Each row below holds a small network's activations on one record, seen along a few directions.
After each row come some of the record's fields: ZIMI, VIFU, DOK, LADO, POB, RIN, MUV, DOLI.
Other fields move the rows too, some of them a lot.
In the rows, zero is written as 500.
Strong random noise was added to every row along 22 fixed directions; ignore it. To show where, here is one row again and again, with new noise each time:
[460 543 539 495 466 549 401 511 407 544 400 471 387 541 641 471 537 484
 491 561 570 647 380 530 497 465 570 417 395 659 636 536 398 639 474 475
 511 526 643 463 560]
[598 417 592 507 637 661 566 346 400 614 509 321 340 372 600 448 459 592
 450 631 434 511 646 533 577 373 392 660 525 455 656 568 562 547 563 699
 612 646 373 442 480]
[551 495 438 544 597 535 480 460 237 611 646 311 523 501 459 485 372 459
 431 654 581 694 673 642 556 354 499 541 445 318 541 586 656 440 513 693
 371 562 586 394 642]
[415 573 456 300 476 659 648 441 669 712 424 408 448 610 526 596 355 530
 514 693 410 354 560 666 496 430 526 790 380 449 541 544 573 494 483 484
 599 357 723 610 742]
[425 477 457 680 488 524 345 361 457 376 657 589 660 522 293 553 624 321
 587 384 585 503 654 535 404 631 616 443 364 470 578 468 526 468 684 376
 298 512 400 634 407]
[688 592 387 479 602 496 593 354 408 410 522 438 474 419 404 402 548 600
 615 583 557 419 890 511 507 273 467 423 408 533 583 688 473 449 505 591
 518 471 340 678 389]
[301 506 729 507 452 790 540 327 454 521 288 469 376 322 531 635 491 709
 331 407 455 614 427 668 541 668 343 636 546 316 564 633 595 691 586 331
 462 331 434 592 410]
[577 741 464 307 419 626 610 469 391 672 591 512 513 362 607 491 457 506
 341 327 326 399 699 750 641 552 590 570 558 533 689 680 622 557 469 532
 343 294 472 526 421]
[362 546 469 593 492 454 634 571 535 580 461 635 669 546 470 409 369 585
 358 391 361 270 277 528 480 500 438 599 596 549 579 603 563 408 482 404
 591 446 576 588 406]
[488 578 393 555 411 404 509 483 399 498 588 529 458 564 406 484 517 315
 564 602 539 536 366 477 507 461 431 531 425 573 605 530 550 372 584 645
 641 659 554 389 527]
[626 555 548 422 591 461 512 451 330 544 780 405 638 440 461 465 523 452
 405 389 427 281 642 603 409 613 469 457 564 439 504 482 684 443 370 426
 348 490 375 560 415]
[365 501 490 481 516 638 436 530 754 507 403 749 410 512 434 524 333 460
 552 629 564 451 523 427 481 483 497 575 405 642 526 580 456 448 710 428
 517 387 513 766 356]
[627 454 374 440 560 334 447 700 657 603 625 699 601 386 405 420 511 424
 664 362 266 404 474 289 586 424 641 417 440 626 537 438 693 536 259 512
 640 695 537 318 594]
[704 585 459 429 554 477 774 453 455 591 560 476 334 576 499 558 498 365
 496 426 409 399 675 507 548 426 582 673 458 627 573 434 579 538 329 532
 560 459 536 490 623]
[568 489 602 408 606 438 572 327 552 458 616 286 250 793 561 592 509 293
 439 591 682 427 674 685 304 455 490 531 439 560 474 394 365 520 622 471
 575 491 533 440 516]
[443 365 629 528 560 461 369 527 639 352 460 652 556 381 591 440 508 512
 468 557 494 390 347 463 487 546 374 470 584 647 494 370 356 462 644 477
 689 576 398 461 330]
[569 524 655 513 545 503 513 609 326 603 482 465 282 512 597 448 564 613
 422 721 650 664 405 299 382 508 588 473 118 512 566 622 732 580 188 521
 602 627 503 460 647]
[482 572 594 457 442 595 440 457 532 677 498 539 555 569 571 447 583 463
 502 690 473 349 338 478 456 664 448 598 591 747 623 439 285 398 621 516
 702 390 486 466 428]
[604 513 596 603 549 469 707 358 270 472 577 261 347 724 403 469 560 430
 508 571 685 386 655 402 525 425 450 666 533 383 474 541 426 416 589 659
 641 545 344 587 392]
[555 445 572 520 386 400 517 630 409 284 398 662 334 453 419 556 369 329
 555 201 424 649 390 459 565 458 603 375 384 569 393 445 639 664 282 320
 234 707 730 665 474]
[586 584 281 562 710 514 524 350 465 504 682 422 390 535 494 498 587 367
 548 462 466 416 470 361 269 459 346 319 590 712 639 509 508 438 433 437
 389 553 395 582 451]
[195 303 465 772 691 564 438 561 628 438 527 600 492 589 613 459 406 526
 397 550 685 406 422 274 502 440 588 598 445 406 606 492 505 484 757 520
 551 629 410 701 379]
[533 497 618 478 560 437 582 434 394 568 634 431 321 511 425 495 399 418
 376 499 547 486 563 627 506 453 359 609 482 416 568 589 717 513 582 591
 671 634 412 359 407]
[548 413 492 503 622 643 586 391 662 498 512 594 648 348 580 645 458 554
 389 408 274 534 747 724 489 567 614 510 575 514 530 309 465 496 462 356
 255 319 662 458 604]

[443 373 397 579 514 571 313 491 422 705 232 623 328 394 515 434 384 616
 688 472 454 683 378 398 592 359 469 433 566 781 717 452 488 849 469 351
 532 684 635 687 524] : {ZIMI: pep, VIFU: bebe, DOK: tor, LADO: retor, POB: vule, RIN: nim, MUV: mepu, DOLI: tefi}
[407 473 337 523 408 393 403 505 524 487 621 563 458 546 509 640 613 366
 538 376 492 454 265 293 435 748 439 451 688 453 403 308 562 498 533 431
 446 573 350 460 484] : {ZIMI: rar, VIFU: kef, DOK: tor, LADO: retor, POB: vule, RIN: zamu, MUV: lino, DOLI: tefi}
[380 526 484 578 489 565 460 534 475 442 375 529 514 423 760 435 672 643
 444 558 550 453 303 316 605 548 508 521 569 570 618 515 303 536 568 591
 676 440 334 492 440] : {ZIMI: pep, VIFU: kef, DOK: kobuz, LADO: retor, POB: vule, RIN: viga, MUV: mepu, DOLI: tefi}
[441 564 396 268 388 518 447 514 624 814 518 472 589 468 333 572 399 535
 646 787 406 580 535 657 641 455 424 621 490 346 514 530 622 427 555 632
 785 478 746 206 758] : {ZIMI: zagal, VIFU: bebe, DOK: kobuz, LADO: retor, POB: vule, RIN: suz, MUV: mepu, DOLI: tefi}
[529 664 486 407 385 307 616 406 506 343 471 593 479 498 420 586 635 496
 468 468 583 514 511 735 431 583 341 356 570 610 482 456 382 445 544 400
 697 310 528 333 429] : {ZIMI: rar, VIFU: bebe, DOK: tor, LADO: vunu, POB: vule, RIN: nim, MUV: lino, DOLI: vore}
[519 466 493 353 534 510 492 523 710 511 567 594 416 378 468 629 579 573
 615 512 419 474 583 322 482 645 532 357 515 411 397 411 604 504 385 398
 514 508 497 498 478] : {ZIMI: zagal, VIFU: kef, DOK: kobuz, LADO: vunu, POB: vule, RIN: viga, MUV: lino, DOLI: tefi}
[202 508 364 613 401 231 331 547 261 302 334 484 520 606 475 543 392 505
 308 302 876 741 447 840 630 349 485 514 461 244 397 677 559 782 755 476
 552 354 416 386 536] : {ZIMI: debi, VIFU: kef, DOK: kobuz, LADO: vunu, POB: vule, RIN: viga, MUV: lino, DOLI: vore}
[462 684 420 399 478 541 588 619 561 471 480 535 422 505 528 500 450 491
 457 495 519 512 419 432 482 415 495 451 362 503 502 707 592 464 367 495
 443 410 543 569 546] : {ZIMI: rar, VIFU: bebe, DOK: kobuz, LADO: vunu, POB: vule, RIN: suz, MUV: lino, DOLI: tefi}
[504 544 535 332 441 548 383 440 420 529 575 389 457 366 588 496 549 564
 488 504 501 454 609 579 602 568 442 453 621 363 508 574 518 565 615 587
 501 504 321 467 358] : {ZIMI: rar, VIFU: kef, DOK: kobuz, LADO: retor, POB: vule, RIN: viga, MUV: lino, DOLI: tefi}
[516 455 604 660 477 529 487 801 275 616 508 834 641 418 399 421 223 381
 381 451 507 615 400 385 712 549 622 673 490 618 493 431 679 441 403 514
 323 479 617 652 468] : {ZIMI: rar, VIFU: bebe, DOK: tor, LADO: vunu, POB: vule, RIN: nim, MUV: lino, DOLI: tefi}
[588 287 791 586 748 517 487 547 504 519 516 455 584 543 535 579 426 439
 267 540 580 656 604 646 480 558 549 703 520 451 299 250 467 556 462 481
 506 268 470 208 690] : {ZIMI: tevot, VIFU: kef, DOK: kobuz, LADO: retor, POB: kom, RIN: zamu, MUV: lino, DOLI: tefi}
[509 614 374 446 585 699 578 400 765 548 389 374 364 690 381 594 442 406
 640 553 444 574 472 417 399 392 367 479 666 595 365 638 235 386 599 508
 396 213 589 535 517] : {ZIMI: tevot, VIFU: kef, DOK: tor, LADO: vunu, POB: kom, RIN: zamu, MUV: lino, DOLI: vore}
[527 723 439 310 324 412 532 458 426 510 498 401 492 648 523 505 488 538
 443 679 659 501 553 706 428 544 383 386 643 486 386 596 297 328 629 559
 483 253 551 492 416] : {ZIMI: tevot, VIFU: bebe, DOK: kobuz, LADO: retor, POB: vule, RIN: suz, MUV: mepu, DOLI: tefi}
[469 545 434 598 467 567 592 414 628 319 359 471 542 565 590 520 635 555
 524 517 486 549 516 511 465 439 592 449 448 545 517 566 212 419 573 540
 454 376 573 486 521] : {ZIMI: zagal, VIFU: kef, DOK: tor, LADO: vunu, POB: vule, RIN: zamu, MUV: lino, DOLI: tefi}
[475 453 471 582 491 512 416 409 579 399 464 570 685 384 520 546 629 638
 438 696 501 561 449 546 306 650 424 528 383 465 433 465 499 355 526 498
 511 388 343 397 609] : {ZIMI: debi, VIFU: kef, DOK: kobuz, LADO: retor, POB: vule, RIN: viga, MUV: lino, DOLI: tefi}
[566 585 430 505 572 514 610 273 643 611 669 404 691 567 324 489 615 590
 504 504 375 302 786 675 278 531 502 485 451 418 599 651 548 348 547 456
 530 376 392 411 465] : {ZIMI: rar, VIFU: kef, DOK: tor, LADO: retor, POB: kom, RIN: suz, MUV: lino, DOLI: tefi}
[503 495 647 364 486 465 473 630 531 642 643 542 559 401 477 424 488 449
 517 710 438 320 371 463 553 549 473 700 279 488 592 488 787 420 399 632
 852 688 496 359 605] : {ZIMI: debi, VIFU: kef, DOK: tor, LADO: retor, POB: kom, RIN: suz, MUV: lino, DOLI: vore}
[513 507 435 491 606 490 416 619 711 368 419 404 766 593 409 404 493 541
 560 466 473 413 474 416 423 315 514 451 474 429 243 686 329 412 427 499
 453 284 400 475 577] : {ZIMI: rar, VIFU: bebe, DOK: kobuz, LADO: vunu, POB: vule, RIN: suz, MUV: lino, DOLI: vore}
[465 522 561 554 433 429 554 392 518 454 565 349 594 569 573 442 700 513
 423 326 352 301 333 581 358 579 511 519 461 448 594 581 506 508 480 491
 614 627 391 324 478] : {ZIMI: debi, VIFU: kef, DOK: kobuz, LADO: vunu, POB: vule, RIN: viga, MUV: lino, DOLI: tefi}
[380 510 554 523 703 517 560 680 666 488 618 537 580 656 527 454 371 403
 348 391 593 297 497 440 462 454 612 574 477 467 450 544 534 450 503 423
 453 340 497 630 449] : {ZIMI: tevot, VIFU: bebe, DOK: kobuz, LADO: vunu, POB: vule, RIN: suz, MUV: mepu, DOLI: tefi}
[564 353 701 757 464 588 421 536 487 447 471 451 573 678 386 458 581 304
 547 462 526 627 376 303 444 573 672 684 352 496 366 455 385 449 522 587
 379 566 400 435 570] : {ZIMI: debi, VIFU: bebe, DOK: kobuz, LADO: vunu, POB: vule, RIN: suz, MUV: lino, DOLI: tefi}
[479 519 242 560 456 478 331 544 496 336 558 496 454 478 644 504 704 347
 627 511 656 621 509 279 586 450 660 460 367 506 542 485 438 542 614 728
 447 602 267 447 604] : {ZIMI: mim, VIFU: bebe, DOK: kobuz, LADO: vunu, POB: vule, RIN: suz, MUV: lino, DOLI: tefi}
[401 469 554 311 367 533 354 452 324 612 556 414 568 318 573 525 587 612
 610 632 500 367 498 557 682 673 469 548 583 334 569 337 602 596 528 505
 637 632 523 592 514] : {ZIMI: debi, VIFU: kef, DOK: kobuz, LADO: retor, POB: vule, RIN: viga, MUV: lino, DOLI: tefi}
[518 291 407 544 418 284 385 479 312 607 504 572 541 402 551 471 496 643
 593 704 516 422 443 467 452 571 470 571 426 510 559 224 721 568 407 477
 664 858 496 579 643] : {ZIMI: dipi, VIFU: kef, DOK: tor, LADO: vunu, POB: vule, RIN: zamu, MUV: mepu, DOLI: tefi}
[645 537 733 410 545 373 560 852 466 236 433 719 372 402 633 436 395 399
 343 464 586 532 425 359 662 425 597 461 342 658 326 529 508 502 271 555
 551 440 506 482 398] : {ZIMI: zagal, VIFU: kef, DOK: kobuz, LADO: retor, POB: vule, RIN: viga, MUV: lino, DOLI: vore}
[375 474 626 492 579 702 449 497 633 438 325 567 400 439 828 551 475 530
 291 585 609 626 508 658 588 491 550 617 486 636 600 462 262 620 712 526
 533 253 493 437 508] : {ZIMI: dipi, VIFU: kef, DOK: tor, LADO: retor, POB: vule, RIN: zamu, MUV: lino, DOLI: tefi}
[582 403 587 714 680 336 574 481 247 455 455 445 471 692 506 377 483 568
 368 421 716 376 508 447 334 461 460 497 573 643 457 425 428 591 403 331
 505 467 350 725 379] : {ZIMI: mim, VIFU: bebe, DOK: kobuz, LADO: vunu, POB: vule, RIN: suz, MUV: lino, DOLI: vore}
[570 538 352 440 462 504 544 423 578 562 407 629 407 377 432 585 368 267
 531 321 314 620 548 782 696 343 396 726 592 718 635 448 538 654 636 574
 614 451 529 261 640] : {ZIMI: dipi, VIFU: bebe, DOK: kobuz, LADO: vunu, POB: vule, RIN: suz, MUV: mepu, DOLI: tefi}
[424 525 567 512 798 489 709 514 476 505 557 596 531 470 308 607 315 530
 357 470 600 466 604 654 442 435 326 485 507 472 500 414 723 495 324 172
 532 294 725 641 560] : {ZIMI: dipi, VIFU: bebe, DOK: kobuz, LADO: vunu, POB: vule, RIN: suz, MUV: lino, DOLI: vore}
[427 496 405 521 600 463 651 476 470 292 579 559 583 319 389 502 323 573
 433 546 521 336 573 572 473 380 262 551 467 317 466 558 773 316 508 490
 441 583 457 787 433] : {ZIMI: tevot, VIFU: bebe, DOK: kobuz, LADO: vunu, POB: vule, RIN: suz, MUV: lino, DOLI: tefi}
[555 495 791 344 396 590 437 610 408 688 637 413 737 471 537 446 438 516
 438 700 359 476 465 666 483 663 628 496 376 417 494 429 578 355 307 486
 388 591 850 410 617] : {ZIMI: zagal, VIFU: bebe, DOK: kobuz, LADO: vunu, POB: vule, RIN: suz, MUV: lino, DOLI: tefi}
[427 577 328 417 416 322 486 549 384 518 422 481 657 604 453 488 468 470
 518 459 608 314 458 680 516 415 490 744 370 503 449 451 625 650 414 398
 634 354 440 635 780] : {ZIMI: dipi, VIFU: bebe, DOK: kobuz, LADO: retor, POB: kom, RIN: zamu, MUV: lino, DOLI: vore}
[515 403 512 265 549 548 510 569 776 573 355 629 243 230 658 581 480 797
 570 631 404 524 530 247 694 544 374 411 772 443 389 418 473 576 500 565
 774 491 409 405 371] : {ZIMI: mim, VIFU: kef, DOK: kobuz, LADO: retor, POB: vule, RIN: viga, MUV: mepu, DOLI: tefi}
[338 563 525 200 443 553 505 551 790 584 451 560 440 488 655 602 554 632
 537 694 506 257 436 474 507 645 510 565 464 480 481 414 484 525 490 398
 769 359 568 577 562] : {ZIMI: zagal, VIFU: kef, DOK: kobuz, LADO: retor, POB: vule, RIN: viga, MUV: lino, DOLI: tefi}
[494 446 522 524 392 335 438 557 519 607 486 595 644 561 642 419 494 472
 335 499 443 368 318 636 458 600 501 721 518 656 536 388 468 512 587 563
 719 511 354 261 566] : {ZIMI: zagal, VIFU: bebe, DOK: kobuz, LADO: vunu, POB: kom, RIN: zamu, MUV: lino, DOLI: vore}

Here are new rows. What are their fields?
[493 394 624 573 375 437 401 485 411 474 502 485 495 468 362 436 546 460
 646 401 453 571 402 414 646 502 444 381 639 437 528 456 421 536 611 543
 608 811 548 376 327] : {ZIMI: rar, VIFU: bebe, DOK: kobuz, LADO: retor, POB: vule, RIN: suz, MUV: lino, DOLI: tefi}
[570 372 582 701 319 562 612 381 477 649 355 388 529 607 285 528 538 695
 545 638 440 768 629 464 495 503 611 746 331 164 399 654 566 422 548 712
 556 575 449 271 660] : {ZIMI: rar, VIFU: bebe, DOK: tor, LADO: retor, POB: vule, RIN: nim, MUV: lino, DOLI: tefi}
[320 248 665 599 711 558 419 439 518 517 459 534 564 444 519 570 407 690
 429 689 635 502 438 528 379 634 316 468 671 445 447 191 478 506 559 247
 552 490 617 660 472] : {ZIMI: mim, VIFU: bebe, DOK: tor, LADO: vunu, POB: vule, RIN: nim, MUV: mepu, DOLI: tefi}
[472 524 363 502 456 456 504 484 423 398 540 549 609 368 661 583 528 489
 367 537 524 639 588 731 581 506 556 527 454 450 568 390 531 485 547 598
 424 451 548 342 673] : {ZIMI: zagal, VIFU: bebe, DOK: tor, LADO: retor, POB: vule, RIN: nim, MUV: lino, DOLI: tefi}
[608 405 436 392 470 490 129 591 605 681 525 437 407 653 494 343 456 268
 760 387 546 485 677 410 598 319 794 546 400 668 510 567 403 797 656 630
 460 650 317 528 489] : {ZIMI: debi, VIFU: bebe, DOK: tor, LADO: vunu, POB: vule, RIN: nim, MUV: lino, DOLI: tefi}
[520 401 626 610 379 445 487 511 289 644 422 570 398 571 479 499 484 561
 473 374 555 587 501 407 613 641 593 518 670 497 493 396 464 654 533 439
 468 557 490 553 344] : {ZIMI: tevot, VIFU: kef, DOK: tor, LADO: retor, POB: vule, RIN: zamu, MUV: lino, DOLI: tefi}
[576 541 615 459 465 533 683 506 584 547 552 609 407 372 357 524 444 559
 506 524 324 571 517 476 493 537 428 405 467 462 541 593 671 349 395 509
 540 630 677 409 390] : {ZIMI: zagal, VIFU: bebe, DOK: tor, LADO: vunu, POB: vule, RIN: nim, MUV: lino, DOLI: tefi}
[560 579 386 422 548 416 535 660 527 342 482 579 720 259 799 382 550 639
 340 424 352 399 402 550 596 412 480 390 619 609 521 493 417 452 343 594
 514 407 434 357 530] : {ZIMI: rar, VIFU: bebe, DOK: tor, LADO: retor, POB: vule, RIN: nim, MUV: lino, DOLI: tefi}
[544 612 506 355 351 544 481 716 617 639 473 597 422 424 599 516 542 567
 486 398 345 631 353 245 664 640 630 361 644 452 396 624 481 499 371 605
 455 404 509 272 423] : {ZIMI: debi, VIFU: kef, DOK: tor, LADO: retor, POB: vule, RIN: zamu, MUV: mepu, DOLI: tefi}
[530 551 460 495 514 632 373 469 587 575 573 582 605 488 352 482 576 404
 700 550 417 424 528 374 380 588 594 444 354 661 568 534 511 431 448 391
 376 469 524 687 495] : {ZIMI: debi, VIFU: kef, DOK: kobuz, LADO: vunu, POB: vule, RIN: viga, MUV: lino, DOLI: tefi}
[489 536 398 596 510 412 485 622 397 622 533 540 711 647 449 413 431 445
 427 536 607 466 544 552 502 408 661 708 304 507 534 559 597 491 457 553
 533 391 462 477 708] : {ZIMI: rar, VIFU: bebe, DOK: kobuz, LADO: vunu, POB: vule, RIN: suz, MUV: mepu, DOLI: tefi}
[378 452 322 586 492 494 510 526 454 453 370 490 731 359 525 626 542 770
 397 582 460 590 344 449 488 616 405 617 561 192 272 494 645 436 370 507
 461 282 372 429 755] : {ZIMI: mim, VIFU: kef, DOK: kobuz, LADO: vunu, POB: vule, RIN: viga, MUV: lino, DOLI: vore}
[335 303 443 659 683 548 315 621 578 561 580 438 770 582 245 407 437 512
 776 535 552 452 541 234 608 339 648 443 491 274 431 485 508 461 526 488
 469 641 663 662 552] : {ZIMI: tevot, VIFU: kef, DOK: tor, LADO: vunu, POB: vule, RIN: zamu, MUV: lino, DOLI: tefi}
[656 437 518 605 656 503 503 547 489 648 680 452 753 674 425 376 477 575
 500 755 545 400 710 366 289 506 662 433 407 501 434 471 438 227 374 504
 346 464 568 606 534] : {ZIMI: zagal, VIFU: bebe, DOK: kobuz, LADO: retor, POB: vule, RIN: suz, MUV: lino, DOLI: tefi}
[531 478 632 492 604 516 258 623 370 590 494 451 763 317 563 392 648 624
 495 657 485 675 329 494 567 544 469 349 529 544 501 463 418 522 334 546
 655 423 552 141 651] : {ZIMI: zagal, VIFU: kef, DOK: kobuz, LADO: vunu, POB: vule, RIN: viga, MUV: lino, DOLI: tefi}
[509 601 434 503 386 454 661 552 390 663 699 349 462 780 373 540 529 419
 601 713 649 541 613 302 590 518 669 509 477 242 456 519 497 253 512 714
 538 574 703 443 563] : {ZIMI: pep, VIFU: bebe, DOK: kobuz, LADO: vunu, POB: vule, RIN: suz, MUV: mepu, DOLI: tefi}
[478 531 294 380 511 490 241 451 429 687 574 418 434 641 511 581 612 378
 650 373 704 439 799 516 518 546 784 589 373 493 533 445 586 888 535 374
 399 332 260 685 667] : {ZIMI: dipi, VIFU: kef, DOK: kobuz, LADO: retor, POB: vule, RIN: viga, MUV: mepu, DOLI: tefi}
